Each row below holds a small network's activations on one input, seen along a few directions.
Each table varies a few parts of the input and shows all the possible inputs, shuffled.
Descriptions start from the smaller parts, as in this example, which fits no table here: one of 3 separate values, together with either a single point or one of 11 places around a ring or (one of 4 places along a line, together with one of 8 places around a ring).
Shared parts are said once, and a part with two or three values counts as separate values.

Other details of the inputs shift rows strongly along two fixed directions, in all tables alike. That doesn't count.

Table:
x1: [ 14  -5  -4  -9  16 -11   6   3  -9   0  -4]
x2: [  4  -1   5   5   8  11 -13   2   3   6   2]
x3: [ 5 -3  0 -1 -3  8 -5  5  5 13  2]
x4: [-21  50 -14 -15  -5 -10  -3 -34 -13  20 -36]
x5: [ 10 -11  -5   5   4   3   9  -3  -7  -4   1]
x6: [-28  40  -7  -3 -18   1  11 -39 -24   2 -36]
x7: [-2 -4 -1  3 -4  5  0  6  4 13  5]
x8: [ 4 -9  3  8  3 -5 16 -5 -8 -5  6]
x9: [-13  41 -10 -13 -15  12   0 -40 -18   2 -42]
x10: [  3  -3   1 -17  10  -7   3  13  -9   4  -6]
x11: [  1  17 -24 -28 -11 -33 -43  23  20 -47  54]
x12: [-10  -1  11  13   6  -1  -1   2   1   5  11]
x13: [  0  -5  -1   3  12   6 -12   5  16   3  -7]
x14: [ 2 -8 -1 -3 -3  9  4  8 -7  0 -3]
x15: [ 1 -6 -5 -3  2  4 -4  7 18 10 -8]
x16: [-9 -7 13  1 -3 -4 15  4 -8 -2  5]
x17: [-12  48 -43 -19 -41 -26 -20 -32  -3 -59  21]
x18: [ 13 -10  -6   4   4   5   6  -3  -6  -4  -1]
x19: [ 6 -7  2 -7 -2 11  1  6 -6 -1 -4]
x20: [ 1  0 13  1 -1 -3 15 12  6 -7 -9]
x21: [ 17 -10  -3   0   5   7   4  -4  -5  -5  -2]
x22: [23 -7 -1 -6  7 10  3 -6 -2 -5 -2]
x23: [  5 -10   0   7   4  -3  14  -4  -9  -5   5]
x24: [  3 -11  -3  -9   3   6   3   9   7  -4 -14]
x25: [-27  44  -9  10  -8   4  -6 -41 -14  10 -29]
x26: [-10  -2  12   6  -4  -6   9   3   3  11  12]
x27: [  1  10 -24 -14 -23 -16 -42  18  22 -50  56]
x28: [  3 -19  -3   6   4 -16   5  -1  -7  -4  -8]
x29: [ 1 -4 -2  2 -4  7 -3  6  4 14  3]
x30: [-7 -3  4  6 -4 -1  5  5  2 13  8]
x31: [ 12  -3   7   8   6  -8  17   2   6 -11  -6]
x32: [ 12  -5   5 -13   1  14   1   4  -2  -1  -5]
x33: [-2  6 15 13  9 -3  0  8 15  0 -2]
x34: [-11  -1  16  14   6  -4   0   1   1   4  12]
x35: [-11 -10   5  12   7 -12 -12   5   2   6  -4]
x36: [19 -9 -3 -3  6  9  3 -5 -3 -5 -2]
x37: [ 0  4 11  6 -2 -6  8 10 17  7 -2]
x38: [ 8 -2  0 -5 -1 10 -6  3  8 14  2]
x39: [ 2 -9  8  8  3 -8 18 -6 -8 -6  8]
x40: [-1 -9  1 -2 -3  7  6  7 -8 -1 -1]
x41: [-3 -8  0  0 -3  5  9  7 -9  0  1]
x42: [-9 -2  8 12  7  2 -4  2  0  5  9]
x43: [ 13 -13  -9  -2   9   2   5  -1   7  -7 -12]
x44: [12  0  3 -8  0 11 -6  2  9 14  2]
x45: [ -8 -17   3  -1  -3 -12   2   9  -7   0 -10]
x46: [ -9 -12   1   5  -4 -14  -4   7   5  14  -4]
x47: [-3 -3  3 10  7  7 -9  3  1  6  5]
x48: [ 10   1   7  -1  11  14 -14   0   6   6   2]
x49: [-4 -4 -1  6 -4  2  2  6  3 14  7]
x50: [  6  -1   5   2  10  13 -15   1   6   6   3]
x51: [-8 -3  7  6 -4 -3  7  4  3 12 10]
x52: [-7 -7  8  1 -3 -1 14  6 -8 -2  4]
Each input here is: one of 4 places along a line, together with either one of 4 separate values or one of 9 places along a line.
The inputs of x44 and x32 match in every part but the place on the line of 4. If x38 is changed in the same way as x44 into x32, which row does it become?
> x9
The inputs of x20 and x33 match in every part but the place on the line of 4. If x14 is changed in the same way as x20 into x33, which row does it become?
> x27
Start at x17 and move only the place on the line of 4, one step at a time. The first step leads to x41. Which rows follow, in order?
> x49, x25
List by row number the other rows that have the place on the line of 4 in common with x1.
> x5, x8, x17, x18, x21, x22, x23, x28, x31, x36, x39, x43

Table:
x53: [ -3  44  -9   4  -3   9 -18 -31 -11   4 -15]
x54: [-16  33   4   8 -21 -12   7 -34  -6   3 -11]
x55: [  7 -23  22  18   4  -6  19  24  11  16   7]
x56: [ 22 -40  11  12   9   8  10   9  -7   0   4]
x57: [-21   5   9  19  -1  12  13 -16   3  31 -26]
x58: [  2 -22  19   7  23  -9  19  30   4   6   1]
x59: [ 12  11 -21 -26  -7  -7 -14  12  23 -29  19]
x60: [ 21 -38   7  12   9   6  12  19   0  -1  -6]
x61: [-12   9   6  -5  -6  17  20  -3 -19  24 -31]
x62: [ -9   2   1  19  16   7  16 -24 -25  10 -22]
x63: [-22  21 -12  -8  -4 -17  -4 -30 -17  -7 -29]
x64: [ -3   8  -8 -20 -31   0  -6  16   5 -34  26]
x65: [  5 -22  15  13   7 -11  17  29  10  21   6]
x66: [-18  31   0 -10 -26  13   6 -30 -21  -4 -14]
x67: [ -6  14  11  22   5  -1  21 -20 -17  31 -14]
x68: [  9 -24  13   3   7  21  16  22 -17  14  19]
x69: [  2 -26  18  16  16  19  -9  15  10  17  13]
x70: [-11  11 -18  -9 -12  -8 -32  18  21 -19  23]
x71: [-13   3  -9  -1 -24 -10 -19  -1  20 -22  41]
x72: [-19  23  -9   4 -11  -6   5 -30  -8 -18 -29]
x73: [  4 -35   6  10  19  -4  12  24   1   1  -3]
x74: [  7   1  -4  16   9  12  15 -25 -29  15 -28]
x75: [ 15  -1 -21 -18 -19  -7  -5   5  13 -39  18]
x76: [  7  13 -10 -21  -9 -14 -40  12  15 -18  21]
x77: [-23  34   0 -12   0 -22   1 -24 -14  -3 -23]
x78: [  3  40 -16  -9   2  11   0 -38  -9  -1 -14]
x79: [  6   0  -8  -2   7  11  21 -13 -10  20 -41]
x80: [ -5 -31  11   5  11  -2  -1  21   9  31  12]
x81: [ -7  12  -1  -7  -9 -23  -3  12  13 -42  24]
x82: [-26  32 -10  -8  -4  -2 -26 -23  -4  14 -23]
x83: [ -9   9 -11  -3 -14  -3 -30  13  24 -25  25]
x84: [ 12  -3 -25 -31 -14 -17 -15   5   5 -28  19]
x85: [  7 -19  20  16  28  -2  18  18  -9   6  17]
x86: [ 11   4  -7   7  11  17  21 -26 -22  19 -25]
x87: [ 20 -19  20  12  16  16  -6  25  15  14  -1]
x88: [ 25 -24  12  -2  20  17  12  18  18   7  -1]
x89: [ -1 -26   7  21  13  10   6  14   4  25  24]
x90: [ 12   9 -18 -34  -5 -12 -21   7  17 -24  22]
x91: [  6 -26  19   5  10 -16   9  24   3  27  10]
x92: [  0  -5 -13 -37 -28 -16 -23  32   4 -37  49]
x93: [ -6   9   3  -6 -10 -22  -7   3   7 -41  34]
x94: [ -6 -28   8  13   9   3   7  27  15  27   8]
x95: [  1  23 -14  -8 -15   6   6 -41 -12 -10 -22]
x96: [ -3  -4  -9  -3 -14 -16 -12  -3   5 -44  27]
x97: [ 19 -37   0   7  11   1  10  25  -3   5  -7]
x98: [ 26 -25  16  -1  21  19   8   7  12   7   9]
x99: [ -8  42  -8  -4  -8   3 -17 -20   1   7 -33]
x100: [-16  30 -16   4  -5   5 -25 -17  -2  -5   9]
x101: [  2  -6  -2   0   8   0   7 -18 -23  21 -41]
x102: [  4  14  18  12   9  21  -5 -22  -5  24 -28]
The inputs of x88 and x90 match in every part but one. If x55 is changed in the same way as x88 into x90, which row does it become?
> x91
The inputs of x72 and x73 match in every part but one. If x60 is changed in the same way as x72 into x73, which row does it become?
> x97
What is each input in this table made of?
> one of 5 places along a line, together with either a single point or one of 9 places around a ring
Start at x80 and move only the place on the line of 5, one step at a time. The first step leads to x94. Which rows follow, in order?
> x57, x71, x89
Which other rows does x67 become when the place on the ring of 9 takes its other values? List them by row number.
> x53, x62, x74, x78, x85, x86, x89, x100
List by row number the other rows that have the place on the line of 5 in common with x95.
> x54, x56, x66, x69, x71, x93, x96, x98, x102

Table:
x103: [  4  30  -9 -13   6  17  -8 -20 -18   8 -28]
x104: [ -1  19 -16  -8   6  16 -10 -27 -23   5 -27]
x105: [ -3 -16  12  10  21  -7   5  27  18  27  -6]
x106: [  5  31  -2  20   9  23  -6 -37 -10  -6 -18]
x107: [  2 -10   8  -7  -7  -6 -34  19  24 -10  37]
x108: [-11 -24  32  20   7  -9   8  20  -2  19   3]
x109: [ -6  15 -26 -16 -31 -19   2 -14   2 -41  -7]
x110: [ -9 -23  17  12  21 -14   6  22   6  25  -1]
x111: [  6  33 -26 -25 -15 -12 -15 -15  -5 -23   9]
x112: [-10  14 -21 -13 -31 -21   4 -12  -3 -47  -8]
x113: [  5  21 -31 -20 -25   4 -22 -11   9 -36 -10]
x114: [ 20 -21  17  32  24   6  20  -4  -1   3  10]
x115: [ -2   9 -16  -7  -4  11  -4 -33 -16   5 -30]
x116: [-36  30 -10   3 -32 -13  -1 -11  -3 -26  24]
x117: [-14  27   4   8 -11  -1 -12 -23   0  25 -21]
x118: [ -3  -7  26  13  29  11  41 -13 -38  41 -51]
x119: [ 15 -26 -19  -7 -12 -14  -5  18   2 -25  28]
x120: [ 13 -19  -5 -16 -10 -13   8  22  13 -37  22]
x121: [ 16 -33   5  -3  26  16   1   3 -11  13   1]
x122: [-30  54  -6   8 -22   7  -5 -48 -11  25 -29]
x123: [ 22 -20  19  24  30  21   7  -8   3   2  10]
x124: [  0  16 -17  -5   2   3   1 -32 -22   9 -23]
x125: [ 28 -16  13  -8  13  12  17  16   1  20  -2]
x126: [-25  26   5  13 -15   2   3 -23  -7  22 -10]
x127: [ 21 -21  12  -9  27  16   4  10  -6  16   0]
x128: [-13  36 -10  -9 -24  -3 -44  -9  12 -13   8]
x129: [  3 -14   8   9  22   0  -2  26  21  31  -6]
x130: [  8 -19   0 -13 -11 -15  10  24   8 -43  21]
x131: [-11 -22  24  20   4   3  15  17  -2  25  14]
x132: [  9 -12   6  18   1 -16   6   7   2 -47  43]
x133: [ 21 -35  -4   7  10   9   9  10  -8  17  -5]
x134: [ 18 -24 -15 -11 -14 -12   0  21  17 -32  19]
x135: [ 22 -18  17  -6  13   5  24  17  -2  16  -2]
x136: [ 24  -6   0 -29  -3   2 -10  20  15 -23  32]
x137: [ 20 -21 -21 -12  -7   5 -24  22   4 -25  24]
x138: [ -7  14 -14  -4   1  -3   8 -31 -25   5 -22]
x139: [ 14 -23  20  31  22   4  25  -2  -6  -2   9]
x140: [-21  26   7   5  -9  16 -10 -28  -2  21 -11]
x141: [  3 -16  12   8  26  10 -18  24  13  30  -5]
x142: [ -2 -14  12  17  10  34  -2  18   6  27  13]
x143: [-21  29  -5  12 -13  15   4 -25  -3  23  -7]
x144: [  0  31 -22 -23 -16 -19  -8 -14  -8 -26  10]
x145: [ 14  -1  22  42  34  29  32 -36 -17  41 -40]
x146: [-31  34 -12  -8 -17 -33 -13   2  10 -26   1]
x147: [  8 -35   6   3  19  -1  20   9 -21   9   1]
x148: [  5 -40   7  11   8  -2  23  15 -20   3  -7]
x149: [-41  47   6  25  -5  23  29 -58 -27  54 -58]
x150: [ 25 -23   8  -3  16  28   5  18   7   7 -15]
x151: [ -7 -12   8   1 -14 -23 -15  25  14 -15  37]
x152: [ 12 -12  -6 -18  -1 -19   1  23  -2 -27  34]
x153: [-21  25   7   9 -11  -8  -6 -22  -3  21 -20]
x154: [  5  21  -9  -9  -8   9  10 -26  -2   2 -35]
x155: [ 12  -9   6 -19 -10 -18  10  28   1 -33  30]
x156: [ 27  -1  -4 -26  -4   8 -17  28  13 -22  27]
x157: [-15  41 -22 -16 -11  -8 -39   2  22 -15  -2]
x158: [ 10 -39   1   8   9   0  21  13 -16   8  -6]
x159: [-22  32 -18  -9 -16 -32 -25  -9  13 -13   8]
x160: [ -9 -19  15  10  21 -10  11  29  13  22  -7]
x161: [ -5  -6  -2  -2 -10  11 -18  16  21 -11  51]
x162: [  0  -5  -4 -13   6 -10 -29  30  35 -12  27]
x163: [-13 -24  23  15  21 -16   8  24   2  19  -3]
x164: [-13 -22  17  22   5  10  22  17  -1  23  17]
x165: [-19  32   2   8 -10  22 -16 -20  -4  22 -14]
x166: [  1  11 -11  -9  -6  14   2 -30  -1  -2 -40]
x167: [ 16 -21  19  -6  12   2  29  19  -7  11  -2]
x168: [-14 -23  29  23   4   1  17  19  -7  19  12]
x169: [  4  25 -19 -28 -20   1 -14 -20  12 -36  -2]
x170: [ 19 -16  -8 -15 -10  -9   3  21  17 -32  23]
x171: [  0 -21  16   5  27   3 -13  16  16  29  -2]
x172: [-15  17 -21 -15 -18 -24  -3 -18 -23 -40   8]
x173: [-16  34 -21 -11 -15 -25 -31 -10  17 -10   8]
x174: [  5  13 -16  -4 -12   6   8 -26  -3   2 -39]
What is each input in this table made of?
> one of 6 places along a line, together with either a single point or one of 5 places along a line or one of 6 places around a ring
The inputs of x126 and x131 match in every part but the place on the line of 6. If x159 is changed in the same way as x126 into x131, which row does it become?
> x110
The inputs of x133 and x115 match in every part but the place on the line of 6. If x154 is changed in the same way as x133 into x115, which row does it become?
> x169
Start at x155 and move only the place on the line of 6, one step at a time. The first step leads to x167. Which rows follow, in order?
> x135, x125, x136, x156
List by row number the other rows that have the place on the line of 6 in common with x150.
> x103, x104, x106, x113, x128, x137, x141, x142, x156, x157, x165
